Small tables with named rows and columns. After each table, cells are looked up by row and column.

Tak:
|  | Vom | Fove |
|---|---|---|
| Regu | 1 | 76 |
| Biv | 154 | 50 |
| Fozis | 21 | 30 |
| Bamiv | 82 | 210 |

Bamiv, Vom: 82
Fozis, Fove: 30
Regu, Vom: 1
Fozis, Vom: 21
Biv, Fove: 50
Biv, Vom: 154
Bamiv, Fove: 210
Regu, Fove: 76
Row with the largest Fove: Bamiv

Pemukav:
|  | Bituter | Nep | Vob | Tepotik | Dinad | Biler | Kotunin | Rir | Porofas | Zar |
|---|---|---|---|---|---|---|---|---|---|---|
| Goniki | 0.199 | 0.222 | 0.228 | 0.625 | 0.511 | 0.206 | 0.030 | 0.838 | 0.515 | 0.785 |
| Vodovel | 0.167 | 0.272 | 0.225 | 0.681 | 0.504 | 0.199 | 0.008 | 0.844 | 0.582 | 0.870 |
| Mun | 0.188 | 0.239 | 0.225 | 0.644 | 0.508 | 0.200 | 0.021 | 0.838 | 0.543 | 0.821 |
| Sidigo | 0.183 | 0.247 | 0.224 | 0.653 | 0.507 | 0.198 | 0.018 | 0.838 | 0.555 | 0.836 |
| Goliz | 0.193 | 0.233 | 0.226 | 0.636 | 0.509 | 0.203 | 0.025 | 0.838 | 0.533 | 0.807 |
| Zizop | 0.196 | 0.227 | 0.227 | 0.630 | 0.510 | 0.205 | 0.027 | 0.838 | 0.524 | 0.796 |

Biler of Goliz: 0.203
Dinad of Goniki: 0.511
Nep of Sidigo: 0.247
Bituter of Zizop: 0.196
Kotunin of Vodovel: 0.008
Kotunin of Zizop: 0.027
Dinad of Mun: 0.508
Rir of Zizop: 0.838
Biler of Mun: 0.200
Tepotik of Goniki: 0.625
Nep of Goniki: 0.222
Kotunin of Goliz: 0.025
Which row has the largest Porofas? Vodovel

Fimosiv:
	Noridoz	Sipug	Kif	Kiz	Rit	Pud	Nog	Lemis	Kegogi	Ber
Bosat	-6.19	-4.39	-10.94	-5.90	-31.19	12.21	-9.60	-7.32	-21.55	11.91
Res	-58.19	21.41	20.53	-8.97	-9.30	-32.38	0.94	17.05	-23.35	5.14
Nerum	-57.53	19.81	2.96	10.86	9.41	36.10	2.37	11.84	-2.51	24.01
Pevefi	20.36	24.98	40.26	22.06	0.89	24.43	54.98	6.81	-16.77	15.86
Detes	19.31	-4.10	1.17	-9.68	10.50	0.27	-12.06	8.15	17.72	5.15
Fube	37.39	19.29	12.49	-3.77	10.04	-9.36	9.13	8.73	4.39	26.22
Mogat	-57.11	41.84	0.23	-20.93	6.25	7.92	-0.90	-6.90	2.14	23.19
Visi	60.45	-31.92	8.63	-0.21	4.40	-3.74	2.37	-13.50	3.77	-15.76
Tuga	-58.88	47.29	17.05	-0.13	-30.93	-10.37	4.45	20.65	-16.44	22.69
Rimised	-8.23	6.14	38.45	31.65	7.05	14.73	54.39	22.33	2.87	40.87
Raduvi	-4.24	9.38	32.73	32.70	1.15	2.36	57.83	8.57	12.06	5.21

What is the Noridoz of Pevefi in Fimosiv? 20.36
What is the Sipug of Visi in Fimosiv? -31.92
What is the Nog of Visi in Fimosiv? 2.37
What is the Nog of Mogat in Fimosiv? -0.90
What is the Rit of Pevefi in Fimosiv? 0.89
What is the Pud of Visi in Fimosiv? -3.74
What is the Kegogi of Pevefi in Fimosiv? -16.77
What is the Kegogi of Nerum in Fimosiv? -2.51
What is the Kif of Visi in Fimosiv? 8.63
What is the Pud of Pevefi in Fimosiv? 24.43
What is the Ber of Pevefi in Fimosiv? 15.86
What is the Nog of Fube in Fimosiv? 9.13
What is the Rit of Detes in Fimosiv? 10.50
What is the Noridoz of Detes in Fimosiv? 19.31

Table Fus
,Kurida,Ped,Mik,Bor,Vevu,Taled,Lon
Fupilif,-63,-53,-9,-69,-43,-38,-42
Fana,-54,-14,15,-92,-13,-81,-47
Pozef,-76,-16,43,90,-49,-55,-78
Gezom,-61,-45,-71,73,-56,-21,-8

Gezom, Lon -> -8
Fana, Bor -> -92
Gezom, Mik -> -71
Pozef, Mik -> 43
Fupilif, Mik -> -9
Pozef, Vevu -> -49
Gezom, Vevu -> -56
Pozef, Ped -> -16
Fana, Taled -> -81
Which row has the largest Lon? Gezom

Bulis
|  | Padi | Pap |
|---|---|---|
| Roful | 4.537 | 2.122 |
| Momak | 3.369 | 3.717 |
| Gizo | 3.090 | 8.240 |

What is the Pap of Roful in Bulis? 2.122
What is the Padi of Gizo in Bulis? 3.090
What is the Pap of Gizo in Bulis? 8.240
What is the Pap of Momak in Bulis? 3.717
What is the Padi of Roful in Bulis? 4.537
What is the Padi of Momak in Bulis? 3.369
Row with the largest Pap: Gizo

Pitefe
columns: Telep, Litig, Nubegi, Tate
Serebe: [-59651, 93425, 14532, -93077]
Rop: [5248, -17431, -2696, 93579]
Likitu: [29887, -98795, 41518, 62379]
Nafaf: [55957, -25623, -16450, 43527]

Rop, Tate => 93579
Serebe, Tate => -93077
Serebe, Telep => -59651
Rop, Telep => 5248
Likitu, Telep => 29887
Likitu, Nubegi => 41518
Rop, Nubegi => -2696
Rop, Litig => -17431

Buvif:
	Kop	Lem	Gufak	Tolev
Tup	0.033	-0.331	0.015	-0.279
Nuvok	0.060	-0.265	-0.470	-0.997
Bomezen	-0.065	-0.173	-0.199	-0.343
Vuleti	-0.123	-0.117	-0.053	-0.017
Dori	-0.353	0.239	-0.452	-0.003
Goteti	-0.059	-0.278	0.506	0.611
Kamifo	-0.153	-0.091	-0.006	0.118
Dulik	-0.119	-0.092	-0.272	-0.321
Tir	-0.081	-0.277	0.500	0.614
Mok	0.113	-0.419	-0.100	-0.628
Nudini	-0.071	-0.166	-0.198	-0.346

What is the Tolev of Vuleti in Buvif? -0.017
What is the Gufak of Nuvok in Buvif? -0.470
What is the Gufak of Tir in Buvif? 0.500
What is the Gufak of Nudini in Buvif? -0.198
What is the Tolev of Mok in Buvif? -0.628
What is the Kop of Bomezen in Buvif? -0.065
What is the Kop of Tup in Buvif? 0.033
What is the Gufak of Kamifo in Buvif? -0.006
What is the Lem of Kamifo in Buvif? -0.091
What is the Gufak of Bomezen in Buvif? -0.199
What is the Tolev of Nudini in Buvif? -0.346
What is the Tolev of Tir in Buvif? 0.614
What is the Kop of Nudini in Buvif? -0.071
What is the Lem of Vuleti in Buvif? -0.117
What is the Gufak of Goteti in Buvif? 0.506
What is the Tolev of Tup in Buvif? -0.279
What is the Kop of Kamifo in Buvif? -0.153
What is the Tolev of Dulik in Buvif? -0.321
What is the Lem of Tup in Buvif? -0.331

Gub:
	Lizu	Pide
Gar	7.595	3.181
Redizu	6.788	5.411
Noseped	7.030	4.539
Feneka	4.985	4.888
Mes	4.935	4.298
Gam	5.346	4.456
Maza	4.158	5.433
Laza	8.318	2.675
Muborof	4.625	2.952
Kizam	2.305	6.488
Gile	2.062	5.538
Sizo	1.524	6.467

What is the Lizu of Sizo in Gub?
1.524
What is the Lizu of Laza in Gub?
8.318
What is the Lizu of Mes in Gub?
4.935
What is the Lizu of Feneka in Gub?
4.985
What is the Lizu of Redizu in Gub?
6.788
What is the Lizu of Gar in Gub?
7.595
What is the Pide of Laza in Gub?
2.675

Rabu.csv
,Gos,Beruva,Bof,Nam,Salevib,Difavul,Tig
Kofati,24,6,13,15,12,9,6
Gan,51,11,11,13,10,2,20
Netam,46,8,13,6,10,15,4
Togul,-10,19,24,12,6,14,10
Dedis,37,26,1,20,17,13,21
Bakedi,86,1,6,-1,7,-1,6
Niz,-50,2,3,3,2,5,0
Puda,-65,27,8,-5,13,22,7
Felaki,-6,-3,10,10,-1,11,13
Los,20,11,21,9,19,29,10
Vefutik,8,11,11,12,-5,-6,-1
Disika,-11,6,18,15,13,-10,6

Gos of Gan is 51
Bof of Niz is 3
Beruva of Netam is 8
Tig of Bakedi is 6
Salevib of Niz is 2
Nam of Kofati is 15

Fadeget =
	Soro	Bovano
Kel	574	150
Meki	924	479
Zasekif	463	157
Morala	522	794
Sidimed	828	565
Gofe	591	138

Zasekif, Soro: 463
Meki, Bovano: 479
Zasekif, Bovano: 157
Meki, Soro: 924
Kel, Soro: 574
Sidimed, Bovano: 565

Zufig =
|  | Dad | Vuke | Rud | Vup |
|---|---|---|---|---|
| Pak | 6056 | 2622 | 1808 | 2268 |
| Geru | -105 | 6033 | 5451 | 1167 |
| Luf | -5083 | -2998 | -3833 | 4210 |
| Zipip | -3485 | 4424 | -5791 | -6794 |
| Duz | -951 | -4445 | 1434 | -79 |
| Bupeg | 5557 | -1903 | -2527 | -731 |
| Diz | -1085 | 506 | 1376 | 4131 |
| Tivaku | -3058 | -1042 | 3337 | -2230 |
| Metavom | -80 | -5669 | 2291 | -616 |

What is the Vup of Diz in Zufig?
4131
What is the Dad of Bupeg in Zufig?
5557
What is the Vup of Bupeg in Zufig?
-731
What is the Rud of Luf in Zufig?
-3833
What is the Rud of Pak in Zufig?
1808
What is the Vuke of Luf in Zufig?
-2998
What is the Dad of Tivaku in Zufig?
-3058
What is the Vup of Geru in Zufig?
1167
What is the Vuke of Diz in Zufig?
506
What is the Dad of Metavom in Zufig?
-80
What is the Vup of Luf in Zufig?
4210
What is the Vup of Tivaku in Zufig?
-2230
What is the Vup of Pak in Zufig?
2268
What is the Vuke of Metavom in Zufig?
-5669

